A small network was trained on invented records. Each row is its activation on one of them, seen along a few directions.
After each row come some of the record's fields: P, M, Y, Z, E.
Not every record has every field; a missing one is written absent.
The largest differences between rows may come from other fields.
Random noise pushes rows far along 2 fixed directions. That doesn't count. These rows show it; they differ only by the noise:
[ 250  160   65  299  -79  141 -157 -253  -32   21   73   70  -92 -104
 -124   73  -68 -148   14]
[ 115 -240  381 -133 -324   71  -17   28    6 -202  -23 -129  135 -142
 -248   20   48  -66   18]
[ 266  -43  269  135 -237  143  -60 -151   -5 -107    9  -68   27 -182
 -233   74  -14 -139   -9]
[ 393 -227  514   56 -428  195   63 -110   29 -245  -71 -245  141 -333
 -394  110   29 -175  -65]

[ 828 -227  502  525 -356  374  476 -327   99 -328  -42 -559  222 -704
 -633  282  -70 -356 -295]	P=p1, M=absent, Y=absent, Z=absent, E=e2
[-210 -268  416 -420 -295 -127  -57  240  -49  -97 -127 -229  132  -32
 -126  -49   58   64  -62]	P=p1, M=m2, Y=y1, Z=z1, E=e2
[ -10   10 -165  101  125   44  294  -14   30 -158  123 -160  119 -134
 -173  -11  -91  -46  -95]	P=p1, M=absent, Y=absent, Z=absent, E=e2
[-197  125 -179  441  288   52  169   20 -125 -140  350 -191   46 -348
 -159   -7 -237  -50  -26]	P=p1, M=absent, Y=absent, Z=absent, E=e2
[-161   20   30  -54   88  -50    9   96  -71 -100   77 -134  105 -133
   13    8  -29   20    6]	P=p1, M=m2, Y=y1, Z=z1, E=e3
[ 350 -106  422   86 -305  188  115 -122  -33 -119  -82 -222   26 -294
 -281  139   31 -190 -148]	P=p1, M=m3, Y=y3, Z=z1, E=e1
[  32  -35 -108    9  130  109 -172  -27 -265 -285  121  308  -97   39
   85   85  -60 -109  134]	P=p1, M=absent, Y=absent, Z=absent, E=e2
[ 163  -39    4  157   81  101 -142  -98  -99 -264   30  274  -12  -63
   44  110   10 -147  139]	P=p2, M=absent, Y=absent, Z=absent, E=e2
[-149 -317  217 -354 -144  -44 -336  227 -317 -285  -72  183  -81  172
   75  111   40 -177  108]	P=p1, M=absent, Y=absent, Z=absent, E=e1
[ -31  125 -172  158  199   38  155  -78   38  -45  227    6   36  -59
    5  -63  -25  -48   37]	P=p1, M=m1, Y=y2, Z=z1, E=e3
[ -23  -26   12   -7   17    1 -274  -46 -139 -125  -19  343 -118  117
  115   32   66  -29  189]	P=p2, M=m1, Y=y3, Z=z3, E=e2
[ 245  198   95  195  -37  107 -195 -240 -114   21    4  141 -175  -25
   -8  111   -7 -128  -50]	P=p1, M=m2, Y=y3, Z=z2, E=e2
[-356 -124 -267 -514  -28 -210  153  281  225  209 -165   48  128  426
  160 -208  150  292   56]	P=p2, M=absent, Y=absent, Z=absent, E=e1
[  88  216  165   83 -152   69 -407 -116 -254  131  -47   76 -221  -39
   -5  101  -70  -95  -53]	P=p1, M=m2, Y=y1, Z=z1, E=e1
[ 102  372 -301   71    1  -70 -323 -239   60  558 -276  465 -385  530
  367   -2   66   92   33]	P=p2, M=m1, Y=y3, Z=z3, E=e1
[-351 -281   56 -390   -9 -140  157  339   38 -156   70 -198  248   24
  -16  -95   63  172   92]	P=p2, M=m1, Y=y2, Z=z1, E=e3
[-204  -96  -78  192  310   73 -110   61 -296 -509  363  229   37 -163
   50   79  -80 -201  252]	P=p1, M=absent, Y=absent, Z=absent, E=e2
[ 310  115 -257  291  161  100  170 -207  151   89  -10   78   13  -51
   24   68  -40  -30  -47]	P=p2, M=absent, Y=absent, Z=absent, E=e3
[-454 -237   -9 -204  167  -65 -171  315 -227 -379  103  161   56    8
   88  -11    7  -24  222]	P=p2, M=absent, Y=absent, Z=absent, E=e2
[ -23   16 -509  -66  256  -68   82  -93  157  147  -37  412 -110  428
  350  -89   27   72   89]	P=p1, M=absent, Y=absent, Z=absent, E=e1
[ -20  208 -150  307  236   25 -177 -213 -127   82   64  166 -137  -66
   66   60  -98 -160   -1]	P=p1, M=m2, Y=y1, Z=z1, E=e3
[ 528  159  147  626  -28  324  255 -363   22 -212   36 -300   32 -561
 -377  210 -102 -299 -173]	P=p2, M=m2, Y=y1, Z=z1, E=e2
[ -26  -50 -175  -78  113  -48  272  100  173 -105   -8 -101  158   21
   38  -79   -2   26  -54]	P=p2, M=absent, Y=absent, Z=absent, E=e3
[ 328 -154 -137  435  320  226  242 -140  -39 -469  247  153   98 -294
    3  123  -31 -230  164]	P=p2, M=absent, Y=absent, Z=absent, E=e2
[ -55 -603  557 -508 -421    4  -49  362 -252 -545 -126 -182  189 -114
 -217  107   94 -147   45]	P=p1, M=absent, Y=absent, Z=absent, E=e1
[ -57 -161  141 -234 -113  -60  -86  117 -132  -91  -52   44   14  127
   -8   52   58  -47  -24]	P=p1, M=absent, Y=absent, Z=absent, E=e1
[  34  277 -197  213  178    8 -148 -210   25  233   -2  132 -241  121
  122    9  -64 -128  -62]	P=p1, M=m2, Y=y1, Z=z1, E=e3
[ -92 -410  518 -409 -301 -123  491  313  261   11    3 -765  399 -278
 -340 -176   82  274 -227]	P=p1, M=m1, Y=y1, Z=z2, E=e2
[ -17 -101   67    0   94   15   84  -43  -82 -186   41   16   82 -110
  -21   40   15 -130    0]	P=p1, M=m2, Y=y1, Z=z1, E=e3
[ 205 -241   27 -311 -306  -40  377   37  313  207 -330  -93  103  266
  -28  -73  179   83 -167]	P=p1, M=absent, Y=absent, Z=absent, E=e1
[-560 -440  227 -349   73  -69  -34  472 -256 -604  373  -78  258 -176
  -51  -87   10    5  315]	P=p1, M=m1, Y=y2, Z=z1, E=e2
[  45   11  -61   -3  -93  -46   76  -94  122   93 -126   84  -25  126
  -23  -28   12   16  -81]	P=p1, M=absent, Y=absent, Z=absent, E=e2
[ 542  -88 -138  523  195  292  654 -289  224 -333   69 -157  234 -478
 -247  101  -36 -258  -91]	P=p2, M=absent, Y=absent, Z=absent, E=e3
[-255  140 -223 -222  182 -200 -155   98   40  402  -35  134 -159  391
  304 -114  -14  218  -20]	P=p1, M=m2, Y=y2, Z=z3, E=e3
[-233  105 -126 -184  104 -188   95  115  151  232   30 -162    0  147
  145 -147  -55  160 -101]	P=p1, M=m3, Y=y3, Z=z1, E=e3
[-317 -252 -270 -175  329  -52  205  206   63 -257   90  195  164   81
  126 -106   78   44  172]	P=p2, M=absent, Y=absent, Z=absent, E=e3
[ -21  -51 -150  -88   11  -44  238   52  127    1    1 -164   56   65
  -54  -67  -83  -18 -147]	P=p1, M=absent, Y=absent, Z=absent, E=e3
[-484 -161 -199 -458   59 -214   14  345   55   -6  -64  168  144  310
  222 -200  134  207  168]	P=p2, M=absent, Y=absent, Z=absent, E=e1
[ 476  357 -214  708  277  250   90 -423  -59 -154  135    8 -113 -324
  -52  226 -184 -321  -91]	P=p1, M=absent, Y=absent, Z=absent, E=e3
[-372 -397 -142 -280  249 -127  258  331   61 -387  153   72  266    5
  139 -150   58  123  212]	P=p2, M=absent, Y=absent, Z=absent, E=e2
[ 147  470 -302  605  245  146 -169 -272 -252   40  207   88 -213 -179
  -32  120 -227 -189  -44]	P=p1, M=absent, Y=absent, Z=absent, E=e1
[ 245  477  -47  579  136   78  -38 -321   98  372   24 -152 -148 -289
  -38   26 -119   17 -126]	P=p2, M=m3, Y=y1, Z=z3, E=e3

Here are new rows. What are their fields?
[  96  353 -376  338  183   16  176 -181  128  234   62 -103 -108   -3
   13  -59 -199  -42 -215]	P=p1, M=absent, Y=absent, Z=absent, E=e3
[ 101  173 -406   48  143  -47  135 -154  167  318  -52  146 -105  277
  130  -95  -74   52 -151]	P=p1, M=absent, Y=absent, Z=absent, E=e3
[  50 -529  209 -359 -180  -19  151  159   62 -411  -89  148  218   76
  -17  -20  149   11   96]	P=p1, M=absent, Y=absent, Z=absent, E=e2
[ 304 -192  322  -39 -461   69  262  -39  218   98 -246 -391  135 -186
 -393   -7   -1   35 -271]	P=p1, M=absent, Y=absent, Z=absent, E=e2
[ -31  156 -112  270  164   52 -115  -75  -72 -215  135  102   38 -160
  -49   40  -70  -72  131]	P=p2, M=absent, Y=absent, Z=absent, E=e2
[ 153 -302  314  280   24  246  102   15 -260 -740  271 -103  189 -533
 -282  195  -65 -337  133]	P=p1, M=absent, Y=absent, Z=absent, E=e2
[ 298 -140  -21 -105 -214   79  218  -52  217   49 -297   55   43  110
    6    7   93  -10  -67]	P=p2, M=absent, Y=absent, Z=absent, E=e1
[  43 -115   41   37   48   93 -377    3 -363 -341   77  440 -180   54
  138  168    0 -222  231]	P=p1, M=absent, Y=absent, Z=absent, E=e1
[ 133  326 -130  172  -51   37  -98 -207   88  415 -126  107 -174  176
   85   18   20   33  -41]	P=p2, M=m1, Y=y2, Z=z1, E=e1
[-227 -178  231 -299 -179  -77 -197  168  -25 -139  -13   63  110   76
  -22  -59  114   78  175]	P=p2, M=m1, Y=y2, Z=z1, E=e2
[ 593  309 -294  448  -33  166   86 -434  174  326 -165  209 -255  146
   78   90  -52 -154 -164]	P=p1, M=absent, Y=absent, Z=absent, E=e1
[ 130 -355  246  -96 -130  103  453  119   57 -534  -23 -409  315 -382
 -330   41   11 -160 -119]	P=p1, M=absent, Y=absent, Z=absent, E=e3
[ -96 -199 -175   79  219   94  167   16  -52 -460  203  275   89  -48
   43    0   32 -174  202]	P=p1, M=absent, Y=absent, Z=absent, E=e2
[ 491 -185  249  219 -129  169  255 -187   76 -297  -92 -134  140 -299
 -195  173   47 -226 -104]	P=p1, M=absent, Y=absent, Z=absent, E=e3
[-63 -20 -56 -67  71 -27  86  59  56 -58 -26 -85  95 -55  33 -13  -2  83
  18]	P=p2, M=m2, Y=y1, Z=z1, E=e3
[ -62 -592  409 -266 -303   36  454  353   50 -497   88 -554  447 -399
 -452  -30   34  -17  -46]	P=p1, M=absent, Y=absent, Z=absent, E=e2
[ 130 -235  349 -439 -389    8 -226   32  -80   20 -224  191 -104  215
   18   81  146  -28   -2]	P=p1, M=m3, Y=y3, Z=z1, E=e1
[-142 -211  -28  -90   46  -77  167  124   18 -110  118  -97  153   10
  -78  -35  -10   45   -7]	P=p1, M=absent, Y=absent, Z=absent, E=e2
[-476 -476  312 -569  -46 -191  -30  474  -86 -497  -19  -90  325  -34
   88  -34  211  105  249]	P=p2, M=m2, Y=y1, Z=z1, E=e3
[ 428 -136  300  530   44  332  147 -181 -213 -634  202  -86  101 -587
 -271  250  -81 -400   31]	P=p1, M=absent, Y=absent, Z=absent, E=e2
[ 293 -205  431    3 -288  160 -352  -77 -332 -377 -110  148  -88 -137
 -149  292   37 -348   75]	P=p1, M=absent, Y=absent, Z=absent, E=e1
